Here are a small network's activations along a few directions, averaged over the inputs that share one value of a field.
Related values have similar rows: they may be neighbours, one step apart, or belong to one group.
(in the rows, 500 means zero)
Strong random noise was added to every row along 16 fixed directions; ignore it. To show where, here is one row again and again, with new noise each time:
271  463  552  424  413  498  548  570  583  408  568  608  294  519  582  453  560  483  532  553  638  625  366  353  513  396
612  443  404  610  550  446  237  544  642  428  646  748  482  454  528  616  394  563  435  484  359  525  644  597  681  310
487  627  611  560  565  309  618  485  448  725  381  437  438  499  435  415  541  669  358  415  225  517  440  303  568  671
486  606  492  729  639  282  582  604  740  668  387  619  434  371  521  648  583  454  354  576  515  557  594  419  459  395
382  547  429  319  681  778  729  312  624  384  540  659  548  679  677  533  755  333  733  641  528  575  572  517  425  667
542  541  509  589  623  643  398  734  358  610  616  629  519  457  303  453  370  505  602  546  306  650  694  543  619  642
454  714  423  666  333  484  586  369  444  599  437  541  593  509  662  798  430  606  454  573  461  555  584  582  432  506
812  509  575  514  436  565  303  668  523  352  569  401  381  880  536  605  356  541  493  261  542  357  546  803  324  800
651  295  525  597  459  617  426  781  369  828  571  460  513  593  560  392  518  445  461  520  147  703  700  527  509  448
382  558  495  526  476  179  405  353  655  442  490  656  549  475  502  566  492  654  449  556  645  398  475  660  766  510
750  587  522  498  584  387  374  563  659  751  330  382  591  454  434  860  483  319  369  413  653  416  385  344  520  550
500  328  658  465  567  255  372  223  489  574  212  537  760  516  565  586  665  443  409  540  529  474  474  429  480  657
576  394  412  413  814  591  494  374  416  425  380  339  463  377  617  648  472  391  302  490  687  350  486  392  538  572
607  328  553  328  486  595  429  362  234  262  491  262  525  537  482  281  348  638  483  328  439  299  446  676  500  570
246  191  468  360  527  348  569  420  520  433  459  438  476  197  552  183  530  522  460  705  626  488  454  506  675  156
450  558  548  507  469  461  547  747  566  638  588  506  441  605  428  470  472  494  684  597  605  563  578  707  515  674
596  450  559  332  420  412  444  698  622  437  598  683  575  500  311  520  382  666  564  585  761  489  507  530  639  355
407  456  558  400  620  484  373  352  411  243  676  714  363  502  561  635  413  687  607  386  488  486  451  419  567  538


Values of J:
j16: 491  402  579  551  321  347  590  574  352  275  568  440  450  695  483  137  500  856  364  371  482  334  598  791  446  461
j19: 508  546  573  356  629  529  514  554  339  612  531  354  514  292  186  394  356  558  697  437  369  480  326  222  602  535
j14: 594  368  512  484  405  655  409  512  415  387  499  616  529  522  477  387  496  544  311  544  307  623  522  287  429  342
j7: 774  499  612  490  556  597  605  412  430  297  413  574  633  558  483  593  489  668  466  319  397  412  598  466  170  398
j23: 456  334  471  389  695  226  500  507  425  616  643  526  423  431  534  622  553  700  436  463  655  417  468  385  763  463
j21: 505  524  500  689  606  269  502  658  580  706  515  644  459  483  497  688  563  569  296  557  653  487  546  338  737  439
j17: 431  601  566  538  386  634  605  699  178  626  645  481  514  437  246  405  411  555  685  523  464  602  556  556  537  574
j25: 384  705  460  487  513  473  522  537  536  715  670  434  445  462  430  729  633  292  578  419  749  451  290  466  817  508
j12: 534  618  404  418  519  733  721  643  404  403  659  456  243  679  552  356  614  589  311  329  463  421  441  315  589  388
j5: 526  676  406  707  404  575  785  443  329  560  350  483  729  626  528  520  553  666  270  633  620  421  705  661  556  594
j10: 360  490  576  242  693  325  541  313  611  349  691  688  462  518  445  565  559  650  861  589  636  438  450  527  534  674
j13: 427  746  345  589  401  656  366  450  519  513  548  680  485  477  552  897  371  413  459  685  534  693  504  300  527  655
j1: 501  580  509  461  421  640  386  272  460  352  269  665  778  595  461  460  570  386  341  603  568  583  452  326  500  648
j11: 485  447  521  570  350  521  339  574  398  366  665  607  360  685  568  325  383  666  416  411  361  578  520  560  535  559
j20: 689  501  442  596  570  501  342  495  532  681  467  668  676  487  463  620  560  405  281  456  459  561  558  339  720  432
j6: 384  400  561  492  532  332  661  559  508  561  553  701  586  279  452  489  573  646  562  618  622  563  575  449  602  146
j24: 448  372  613  208  673  384  664  335  481  435  430  443  576  346  411  404  584  674  721  520  524  424  427  288  253  470
j15: 610  522  430  468  659  488  545  549  707  379  555  454  403  585  503  327  494  522  529  486  417  369  578  740  519  617
j18: 522  273  529  584  412  233  352  642  621  572  569  705  564  559  483  226  507  622  366  624  482  566  668  654  705  374
j8: 429  528  692  925  475  298  433  670  291  512  637  689  440  642  513  650  618  618  353  272  661  454  584  648  614  424
j22: 425  539  563  751  541  367  558  500  609  583  302  434  360  427  517  449  633  370  340  432  375  550  420  264  360  500
j4: 589  564  412  667  581  400  624  476  531  552  388  383  551  365  517  664  498  497  451  452  526  361  632  623  227  411
j3: 540  774  549  742  435  552  709  392  209  702  352  268  618  385  532  698  509  521  384  280  341  420  453  481  344  431
j2: 270  632  749  636  676  435  700  597  166  506  575  530  328  529  342  315  648  603  543  251  506  462  458  499  632  729
j9: 665  513  485  451  508  464  761  547  753  372  288  394  467  521  471  274  567  492  250  495  718  346  436  431  269  330
J is arranged as 5 separate groups.
- List the group mates of j17, in the order listed. => j14, j25, j10, j13
- List the group mates of j15, in the order listed. => j7, j6, j3, j2
- List the group mates of j1, in the order listed. => j11, j20, j18, j9
- List the group mates of j21, in the order listed. => j19, j5, j8, j22

Values of G:
g7: 445  641  530  434  688  610  728  416  649  416  432  677  575  356  315  428  724  407  489  480  443  500  384  175  666  275
g9: 373  352  596  352  532  384  415  554  542  543  543  440  431  380  443  340  589  394  582  427  561  475  309  451  742  341
g8: 477  575  408  614  357  479  527  468  402  378  600  506  488  547  552  481  461  687  298  398  569  306  512  793  849  321
g3: 198  848  318  471  594  742  593  462  645  177  515  646  360  430  376  460  444  313  530  688  930  512  366  418  676  712
g12: 537  306  456  460  421  660  252  441  399  360  591  524  391  508  680  581  366  431  467  440  498  583  428  397  445  424
g5: 560  666  412  544  199  532  463  556  461  723  518  309  584  611  449  550  426  461  461  444  519  454  349  582  678  510
g2: 265  521  563  600  480  515  807  312  32  710  509  415  739  384  543  560  694  545  587  468  563  497  515  503  583  370
g11: 438  153  514  234  692  381  607  465  556  458  437  587  633  465  484  270  701  529  469  728  676  489  565  350  585  399
g10: 435  623  544  379  227  385  545  649  803  430  574  569  514  620  277  313  599  468  672  528  647  487  372  632  546  421
g6: 366  535  567  365  482  520  833  546  507  333  881  439  200  576  574  388  632  689  892  283  463  397  428  719  267  239
g4: 597  287  614  451  436  314  447  318  487  492  262  397  533  624  825  720  516  537  256  520  751  438  455  402  204  591
g1: 317  397  379  398  489  537  540  239  545  318  490  488  505  471  762  463  478  527  605  660  505  504  554  719  430  469
g13: 649  628  505  521  335  808  522  511  345  471  514  465  611  653  521  565  533  406  366  320  550  471  469  564  514  463
G is arranged as a line.
- A walk along G starts at g7 and steps to its neighbour g8. Put g9, g12, g2, g13 in the order it reaches them. => g9, g13, g12, g2
- Name the neighbours of g10, in listed order. => g11, g6

Values of T:
t4: 682  641  449  388  394  593  685  707  593  511  411  518  494  596  446  784  307  742  376  742  856  497  530  346  460  653
t1: 196  407  605  647  400  468  634  564  132  214  568  676  264  310  499  212  383  869  322  532  520  608  568  453  479  278
t6: 378  483  477  531  485  548  615  479  285  614  614  492  487  380  467  427  524  515  477  467  443  513  482  393  640  271
t11: 564  548  340  326  454  643  571  630  744  498  649  403  402  444  450  325  278  532  787  718  422  537  526  581  358  441
t10: 379  598  475  446  633  471  600  516  408  828  472  499  602  251  438  832  474  394  756  684  669  592  488  308  618  517
t2: 426  610  480  476  524  435  390  466  665  322  491  702  426  518  451  497  487  557  320  487  519  501  308  273  776  438
t9: 625  539  491  309  441  593  602  370  460  478  268  266  527  555  519  491  411  481  400  499  569  498  310  152  221  737
t7: 620  693  585  451  324  549  416  614  562  422  520  519  480  561  389  579  388  493  524  264  584  476  343  483  434  481
t12: 394  412  457  520  272  293  491  334  509  410  468  568  570  522  725  579  503  751  351  605  626  434  525  603  496  336
t3: 416  446  576  383  401  355  615  617  623  403  561  696  516  459  458  614  540  667  642  723  739  615  560  398  326  321
t8: 378  555  747  603  592  419  689  521  453  410  573  687  479  561  481  488  709  600  639  368  640  504  542  638  311  392
t15: 423  493  472  411  457  199  423  228  774  502  428  479  535  546  678  704  408  620  706  571  531  436  446  602  470  664
t16: 413  467  549  663  594  321  398  552  863  475  352  702  529  409  384  260  709  184  382  635  424  600  568  612  598  454
t14: 421  352  243  463  807  634  605  295  375  306  757  603  301  611  820  479  462  742  364  718  521  439  790  627  748  743
t13: 704  339  487  509  692  437  411  553  562  580  355  240  446  509  556  426  559  366  299  432  379  365  579  504  377  605
t5: 571  448  535  518  557  392  729  536  555  366  451  342  344  679  599  385  551  642  590  328  455  353  615  783  19  582
T is arranged as 4 separate groups.
- List the group mates of t3, in the order listed. => t12, t13, t5
- List the group mates of t11, in the order listed. => t6, t9, t14
- List the group mates of t10, in the order listed. => t4, t2, t15

Values of H:
h1: 476  492  474  576  411  641  482  551  420  422  711  577  474  656  583  373  663  494  491  406  445  503  537  661  553  349
h10: 450  473  717  456  454  283  366  673  477  500  551  685  582  650  357  668  473  630  843  480  649  552  544  556  310  676
h6: 537  516  791  534  501  250  364  407  389  662  407  656  692  779  633  950  543  578  666  551  680  548  565  613  349  959
h11: 366  643  411  634  582  483  274  350  449  412  698  669  408  331  592  789  316  559  573  423  609  468  442  587  653  456
h2: 556  588  174  555  506  666  569  646  801  488  378  466  386  523  689  549  385  449  263  835  537  625  750  564  429  613
h9: 190  508  254  346  612  509  595  328  700  457  415  456  369  228  629  528  342  366  720  886  596  631  513  416  350  620
h4: 644  852  296  424  468  588  582  584  716  708  573  429  418  477  342  401  436  458  386  477  227  531  409  286  718  510
h5: 594  617  543  540  516  431  564  152  496  99  210  496  565  594  509  571  542  646  227  354  671  272  426  479  384  692
h3: 568  382  560  380  578  371  423  515  722  565  470  602  341  496  616  640  562  535  378  533  422  588  435  189  498  515
h12: 433  424  615  496  310  485  643  463  264  580  538  466  721  526  666  931  525  546  738  595  819  460  580  745  198  346
h13: 577  642  353  530  510  562  562  738  603  517  798  367  88  607  591  760  276  642  632  452  575  441  464  515  433  569
h8: 366  418  339  670  286  462  317  462  353  499  519  317  384  357  661  566  233  429  421  593  546  517  498  667  524  462
h15: 316  643  594  429  582  235  623  404  564  569  489  374  346  377  363  353  524  663  553  406  443  458  288  397  581  676
h14: 365  190  756  540  624  544  521  322  59  437  516  628  666  521  576  523  736  454  498  346  691  467  487  365  605  377
h16: 379  679  447  638  732  136  704  390  600  525  337  513  410  309  537  717  451  638  365  658  742  363  606  568  437  627
h7: 525  431  587  504  663  535  415  289  389  354  463  602  685  463  518  572  652  413  479  199  554  333  412  482  625  293
A value of H combines one of 4 hidden first parts with one of 4 second parts; all combinations occur once.
- Changing only the second part turns h15 into h1. h3 has the same second part as h15; what does that change turn h3 into? => h12
- Changing only the second part turns h10 into h9. h13 has the same second part as h10; what does that change turn h13 into? => h8
- Changing only the second part turns h7 into h2. h14 has the same second part as h7; what does that change turn h14 into? => h5

Values of M:
m4: 505  423  266  529  481  617  413  331  714  543  386  354  486  560  833  604  576  258  441  655  356  532  598  610  388  544
m1: 258  666  611  348  246  307  264  266  620  330  426  561  611  448  248  338  341  574  738  565  541  500  238  586  712  767
m13: 685  503  484  682  599  314  404  665  673  688  564  276  303  534  602  621  477  364  457  254  521  318  467  747  511  468
m11: 471  588  496  868  260  478  257  622  451  576  593  583  476  597  445  465  547  393  390  339  206  594  530  605  625  386
m5: 579  539  486  438  430  379  406  522  552  631  584  479  457  650  535  607  375  614  602  557  474  522  529  575  446  789
m8: 596  427  682  299  541  188  296  473  717  499  546  665  524  786  498  634  484  673  687  505  591  418  493  632  571  885
m12: 408  343  592  411  379  505  338  600  647  502  531  480  319  549  491  378  664  261  595  408  410  647  254  233  421  364
m3: 555  561  499  452  408  457  355  730  660  637  572  259  338  648  494  568  419  293  612  394  767  416  302  669  555  704
m7: 365  507  580  508  531  311  350  267  572  499  577  548  289  596  694  631  678  426  426  240  443  475  213  254  599  555
m2: 458  559  519  627  916  442  668  460  497  692  358  620  703  409  351  438  762  389  542  635  332  544  752  479  529  750
m6: 492  438  441  401  708  530  560  514  505  580  562  490  463  546  620  646  500  502  593  634  600  491  631  629  561  689
m10: 472  414  487  556  525  476  655  300  477  479  487  276  453  505  754  443  634  470  613  350  261  374  533  790  270  385
m9: 550  456  621  357  495  715  282  476  501  205  572  642  588  590  282  311  514  314  720  334  508  496  369  494  453  515
M is arranged as a line.
- A walk along M starts at m11 and steps to its neighbour m12. Put m4, m3, m2, m10 in the order it reaches them. => m2, m4, m10, m3
- Name the neighbours of m1, in listed order. => m13, m8
- Name the neighbours of m5, in listed order. => m7
